These are the activations of a small neural network, seen along a few directions. Each row is one input.
Each table varies a few parts of the input and shows all the possible inputs, shuffled.
Descriptions start from the smaller parts, as in this example, which fits no table here: one of 5 places around a ring, together with either a single point or one of 11 places around a ring or (one of 3 separate values, together with one of 4 places along a line).
Shared parts are said once, and a part with two or three values counts as separate values.
In the rows, 128 means zero.

Other details of the inputs vary at random and push rows far along three fixed directions, the same in every table; ignore that.

A family of inputs:
x1: [215 137 153 129 123 178 101 130 123 145 128]
x2: [ 58 123  85 146 158  79 154 144 114 133 134]
x3: [ 80 142 151 110  55  98 184 121 153  59  80]
x4: [ 63 184 101 159 106  80 145 130 163 103 124]
x5: [147  77 142 110 143 165 141 125 116 180 141]
x6: [180 117 167 114 105 172 121 114 149 113 132]
x7: [ 96 138 126 146  95 108 175 124 160  46  94]
x8: [ 79 188  83 157 129  72 108 129 136  91 129]
x9: [112 151 108 139 109 102 166 126 180  66  95]
x10: [ 35  75 112 167 204 113 129 155 108 188 167]
x11: [158 111 152 127 128 169 122 123 142 122 142]
x12: [170 145 137 124 144 153  60 117 117 198 177]
x13: [208  75 182  98 105 188 140 129  92  95  94]
x14: [149 113 159 101 119 145 102 121 102 139 131]
x15: [213 156 132 109 104 164 108 118 155 121 121]
x16: [ 60  87 142 141 145 125 153 134 138 158 146]
x17: [158 222  86 144  99  89 120 133 162 104  96]
x18: [182 106 143 100 121 172 126 103 141 130 132]
x19: [ 96 148 147 130  66 109 196 142 160  44  61]
x20: [109 118 111 138 186 118  58 118 107 169 187]
x21: [167 137 158 108  81 145 122 121 118 136 121]
x22: [ 35  47 125 139 206 127 168 146 139 159 137]
x23: [106 148  90 140 172 113  90 147 128 214 163]
x24: [122 230  79 148 136  77  44 156  97 149 142]
x25: [175 105 153 107 137 161  83 105 114 144 156]
x26: [204 158 152 123  79 165 122 145 124 123 113]
x27: [116 169  93 129 102  83 160 117 148  48  98]
x28: [182  67 159  98 102 173 198 101 123  92  99]
x29: [ 60  69 118 150 184 113 128 140  93 170 157]
x30: [109 147 122 129  70 106 212 113 184  65  72]
x31: [140  80 154 122 122 147 146 127 102 127 120]
x32: [ 92  96 120 119 134 115 171 106 140  94 128]
x33: [171 133 132 123 122 139  98 111 107 134 134]
x34: [169 214  78 144 122  90 100 138 133 115 117]
x35: [ 82 169 121 131  88  92 135 112 170  89 129]
x36: [230  82 176 117 114 204 144 121 114 111 107]
x37: [ 68  58 129 109 163 127 174 124 112 135 132]
x38: [128 187  87 134  91  78 163 122 139  67  92]
x39: [162 151 149 121 119 156  97 144 119 143 133]
x40: [108 247  73 162 135  70  45 140 148 141 154]
x41: [139 244  62 152 137  73  59 159 131 172 138]
x42: [ 60  74 148 130 129 121 170 104 146 127 135]
x43: [213  87 178  93 110 188 113 122  88 122 112]
x44: [ 61  64 117 125 186 112 164 137 106 132 133]
x45: [119 180 111 139  67  80 163 118 139  50  78]
x46: [ 98 145 109 146 181 114  67 156  96 182 160]
x47: [154 146 159 110  96 149 118 131 133 125 118]
x48: [153 228  82 127 102  93  84 120 142 149 138]
x49: [216 155 145 128 120 168  83 150 107 164 130]
x50: [ 48  68 137 137 161 113 149 106 128 147 153]
x51: [144 122 124 105 165 150  80 134 108 202 160]
x52: [199 147 116 117 179 150  59 153  89 177 149]
x53: [220  83 163 124 144 195 113 120  94 139 127]
x54: [172 147 121 139 130 137  93 147  90 150 129]
x55: [ 24  76 139 132 175 116 128 133 128 178 166]
x56: [ 84  75 128 141 161 123 138 119 123 110 142]
x57: [166 131 144 103 104 154 144 132 143 124  98]
x58: [131  95 139 108  84 133 211 121 123  83  87]
x59: [113 228  99 137  87  80  78 140 134 153 143]
x60: [109  64 124 135 176 138 165 128 142 103 130]
x61: [ 67  80 134 129 176 127 103 108 134 168 180]
x62: [105  87 167 125  92 147 201 106 163  87 104]
x63: [106  84 148 124 134 132 131 125 109 157 143]
x64: [ 96  75 113 143 170 122 174 151 122 129 120]
Description of these inputs: one of 4 places along a line, together with either one of 6 places around a ring or one of 10 places around a ring.
The inputs of x13 and x45 match in every part but the place on the line of 4. If x22 is changed in the same way as x13 into x45, which row does it become? -> x17
The inputs of x25 and x14 match in every part but the place on the line of 4. If x61 is changed in the same way as x25 into x14, which row does it become? -> x3
Which other rows does x9 become when the place on the ring of 6 takes its other values? List them by row number. -> x15, x18, x27, x32, x60
Which other rows does x22 become when the place on the ring of 6 takes its other values? List them by row number. -> x37, x44, x51, x52, x57

A family of inputs:
x65: [ 84 124 110 147 115 100 204 140 154  75  79]
x66: [ 74  35 170 112 114 150 221 124 136 109 100]
x67: [207 169 131 127  66 147 168 139 144  66  68]
x68: [ 80  19 179 120 139 162 192 122 122 112 118]
x69: [169 219 115 113  62 108 117 124 153 103 102]
x70: [101  45 128 143 211 149 140 142 113 175 150]
x71: [ 85 133  86 162 197 109 106 153 118 184 158]
x72: [ 67 107  98 143 136  83 166 113 124  89 118]
x73: [194  88 146 117 142 168 141 138 111 127 108]
x74: [192 188 127 108  96 138  84 129 122 154 128]
x75: [158 194 127 117  60 112 140 118 156  87  97]
x76: [ 72 150 118 132 110  92 143 134 132 130 123]
x77: [ 96 125 132 135 133 119 114 133 111 148 142]
x78: [199  83 171 103 138 194 112 121 106 175 144]
x79: [ 80 139 114 146 156 103  93 130 118 166 164]
x80: [176 157 131 124 142 145  58 124 113 162 159]
x81: [173 140 134 123 161 153  42 130  94 192 172]
x82: [183 147 160 114  51 147 166 111 150  53  81]
x83: [114 100 119 130 154 119 144 119 112 107 129]
x84: [191 123 139 108 146 173  89 121 131 176 155]
x85: [173 216 112 120  71 111 112 120 159  98 110]
x86: [106 137 128 137 105 113 149 120 151 110 122]
x87: [207  66 180 109 124 204 136 109 130 120 130]
x88: [ 80 207  86 150 126  70  88 126 153 120 145]
x89: [ 90  47 155 121 175 157 130 125 116 162 154]
x90: [ 82 128  88 145 194 100  93 152  95 166 166]
x91: [110 142 108 132 117 100 160 142 128  83  99]
x92: [ 45 160 105 141 117  72 141 125 158  95 121]
x93: [223  81 156 108 136 184 133 137 100 125 109]
x94: [159 177 120 130 124 124  61 140 102 181 155]
x95: [111 137 123 138 111 118 146 119 159 107 127]
x96: [171 144 144 110 120 147  79 134 103 150 135]
x97: [ 82 163 105 147 128  89 107 132 132 153 148]
x98: [ 81  51 158 122 131 147 196 112 160  82 111]
x99: [ 65 139  76 145 175  74 108 123 115 141 156]
Describe the family of inputs behind these rows. -> either one of 3 separate values or one of 8 places along a line or (one of 4 places along a line, together with one of 6 places along a line)
What sort of input is x83? -> one of 3 separate values
Which other rows does x79 become when the place on the line of 6 takes its other values? List them by row number. -> x74, x78, x81, x89, x97

A family of inputs:
x100: [121 109 115 111 141 128 147 134 150 138 134]
x101: [107 143 115 147 114 104 129 141 122  99 122]
x102: [ 90 117 146 112 118 123 115 128 124 172 154]
x103: [122 124 117 116 105 128 172 121 157 104 101]
x104: [123 107 134 118 120 126 156 106 128  88 107]
x105: [180 102 128 125 161 171 122 142 122 171 122]
x106: [ 76  96 117 134 126 119 190 127 171  81 100]
x107: [114 127 125 147 156 121 117 154 107 134 134]
x108: [ 87 135 128 162 113 102 168 122 172  74 106]
x109: [156 107 134 133 135 147 137 110 141 146 143]
x110: [ 89 110 153 112  96 134 147 128 128 128 123]
x111: [129 129 115 125 143 119 115 142 104 160 153]
x112: [ 84 126 109 134 114 114 175 109 173  84 116]
x113: [159 157 121 146 112 129 128 110 147 122 124]
x114: [ 88 150  93 134 147 109 115 118 153 138 156]
x115: [110 135 109 115 159 101 104 126 113 150 144]
x116: [124 123 120 148 167 131 121 148 128 161 132]
x117: [176 183 100 125 129 129 109 141 126 153 114]
x118: [112 104 127 115 181 125 111 119 106 159 148]
x119: [113  97 121 129 182 130  96 130 102 154 156]
x120: [162 177 105 117 116  94  80 120 113 139 141]
x121: [151 141 129 138 135 148 107 108 152 125 152]
x122: [137 124 115 119 133 126 160 142 144 139 112]
x123: [114 166 150 125 106 135 107 126 140 137 142]
x124: [172 154 128 116  87 133 139 139 105 108 106]
x125: [134 151 106 119 110  95 116 125 120 129 135]
x126: [136  35 158 117 131 164 174 121 111 127 124]
x127: [154 107 146 113 171 155 102 129 106 138 129]
x128: [144 113 146 132 123 154 161 136 110 103 100]
x129: [171 193 105 139 105 121  93 146 103 135 118]
x130: [140 171 101 134 117 103  90 124 117 128 128]
x131: [150 144 115 134 134 137 102 102 148 145 155]
x132: [ 89 154 106 148 140  97 126 150 112 125 123]
x133: [142 115 140 136 130 134 127 152 107 112 127]
x134: [ 72 149  74 163 191  89  87 172 130 184 155]
x135: [129 175 105 139 112 107 114 139 112 125 124]
x136: [177 159 123 126 115 137 105 139  96 136 122]
x137: [140 101 136 103 142 132 133 108 112 135 133]
x138: [140 143 109 121 160 125  79 121  96 170 150]
x139: [ 81 135  92 139 131 107 157 128 157 111 117]
x140: [147  85 139 121 150 154 124 115 106 136 125]
x141: [131 158 116 139 133 126 114 126 156 103 139]
x142: [123 171 105 156 134  99 112 154 140 133 119]
x143: [196 137 135 120 111 143  95 128 107 118 130]
x144: [ 92 170 139 120  83  83 129 125 154 131 122]
x145: [156 129 126 122 135 144 125 147 147 117 118]
x146: [111  85 127 128 174 145 129 137  90 183 164]
x147: [181  80 151  94 136 157 122 116 105 143 135]
x148: [200 143 147  95 104 155 127 117 111  95  98]
x149: [103  32 145 140 181 162 174 132 127 174 137]
x150: [166 111 184  99  86 185 141 108 134 134 125]
x151: [154 141 121 132 142 126  70 133 105 132 146]
x152: [121 136 127 139 143 121 124 154 108 125 132]
x153: [125 149 100 135 109 100 119 122 119 113 128]
x154: [ 96 116 145 124 125 132 108 129 121 164 145]
x155: [ 82  94 117 146 170 113 113 141 113 145 156]
x156: [141 105 147 111 101 134 180 132 116 109 105]
x157: [129  69 152 134 131 165 165 101 158 108 130]
x158: [187  89 161 122 121 177 138 127 107 115 110]
x159: [120 170 114 132 120  92 113 139 130  88 110]
x160: [ 93 140 117 156 121 105 145 119 171  78 135]
x161: [145 160 120 131 103 103 156 131 149 119  98]
x162: [102 144 109 148 144 104 111 152 111 132 136]
x163: [ 45 142 130 142 114  88 138 127 154 126 121]
x164: [115 129 162 114  81 158 154 110 144 115 122]
x165: [165 101 139 112 119 152 132 106 106 123 120]
x166: [135 177 142 105 113 134  83 121 131 178 174]
x167: [103  95 126 119 174 127 123 108 110 155 139]
x168: [ 73 164 110 134 149  84 123 140 133  93 123]
x169: [148 131 136 118 105 144 158 117 162  76 110]
x170: [ 72 137 107 140 162  88 111 131 129 123 141]
x171: [ 83 108 138 154 116 112 194 119 174  74 100]
x172: [172 145 127 135 101 138 153 131 140 113  86]
x173: [141  93 179 117  93 163 144 120 139 131 110]
x174: [166 123 133 138 140 153 116 111 137 152 140]
x175: [156 147 126 121  93 133 152 136 108 105 102]
x176: [159 142 120 116  92 126 134 126 114 120 120]
x177: [161 165 124 117 105 120 111 122 126  87 114]
x178: [119 123 118 132 165 128 103 106 140 172 183]
x179: [137 117 133 130 133 126 118 121 118 107 123]
x180: [ 14  67 147 143 143 117 155 135 137 133 135]
x181: [151 123 169 120 117 155  81 140 114 154 148]
x182: [184 129 131 124 111 149 106 131 102 134 124]
x183: [108 101 140 128 106 137 194 130 120  96  98]
x184: [111 137 170 120  84 140 149 124 157  94 119]
x185: [105  54 171 117 150 163 129 118 123 189 149]
x186: [174 188 106 135 123 125 111 151 137 123  97]
x187: [127 158 150 132  93 119 102 137 142 124 115]
x188: [104  83 128 128 150 126 135 120 111 145 138]
x189: [ 94 140 102 119 123 107 148 116 162 114 144]
The inputs of x139 and x145 match in every part but one. If x182 is changed in the same way as x139 into x145, which row does it become? -> x101
The inputs of x131 and x157 match in every part but one. If x118 is changed in the same way as x131 into x157, which row does it become? -> x148
The inputs of x144 and x173 match in every part but one. If x189 is changed in the same way as x144 into x173, which row does it become? -> x112
Describe the family of inputs behind these rows. -> one of 5 places along a line, together with either one of 3 separate values or one of 6 places around a ring or one of 9 places along a line
Which other rows does x180 become when the choice among 3 separate values takes its other values? List them by row number. -> x123, x163
Which other rows does x169 become when the place on the ring of 6 takes its other values? List them by row number. -> x106, x116, x121, x171, x186
Which other rows does x181 become when the choice among 3 separate values takes its other values? List them by row number. -> x184, x187
Which other rows does x145 become when the place on the ring of 6 takes its other values? List them by row number. -> x108, x134, x141, x142, x160

A family of inputs:
x190: [ 91 127 136 135 160 128  86 147 118 216 179]
x191: [103 136 121 133  97 121 191 127 179 103 105]
x192: [204 206  90 115 108 128 100 119 129 131 119]
x193: [172 108 127 114 143 146 119 106 130 119 135]
x194: [169 178 137 114  83 140 109 139 123 160 120]
x195: [178 118 156 123 126 177 126 126 157 157 144]
x196: [117  44 163 108 148 164 121 106  94 138 149]
x197: [ 12 108  83 152 205  84 102 105 136 154 185]
x198: [163 101 165 120 142 171 116 105 148 134 152]
x199: [104  83 166 117  96 129 203 142 136  63  47]
x200: [137  53 166 142 156 157 143 135  92 155 118]
x201: [133 171 116 158  75  95 145 141 108  78 100]
x202: [113 183 108 116  87  82 158 128 120 110  98]
x203: [ 98 112 138 128 126 123 147  97 162  84 130]
x204: [195  98 125 108 148 148 123 116 124 138 135]
x205: [140 200 108 143 139 119  52 129 156 176 173]
x206: [103 155  88 149 121 109 157 143 139  74 116]
x207: [146  87 181 112 108 181 120 125 127 153 137]
x208: [104 156  99 128 143 105 142 152 146  89 110]
x209: [ 36 108  73 196 202  83 124 138 125 158 177]
x210: [133 104 125 111 143 116 115 130  93 160 141]
x211: [104 139 108 167 133 100 157 130 147 102  99]
x212: [158 169 124 104 123 134  92 164  94 120 116]
x213: [161 145 154 108  98 139  80 108 113 119 137]
x214: [ 81 132 118 124 104  99 171 135 133 128 105]
x215: [139 193  90 137 141 110  60 163  80 157 160]
x216: [ 56  49 181 125 125 141 177 110 138 113 132]
x217: [172  88 137 116 145 169 148 122 138 156 131]
x218: [176 100 155  97 109 149 123 114  95 119 120]
x219: [140 189 104 138 108  93 133 141 162  78  70]
The inputs of x207 and x205 match in every part but one. If x214 is changed in the same way as x207 into x205, which row does it become? -> x217
Describe the family of inputs behind these rows. -> one of 2 separate values, together with either one of 5 places around a ring or one of 10 places around a ring
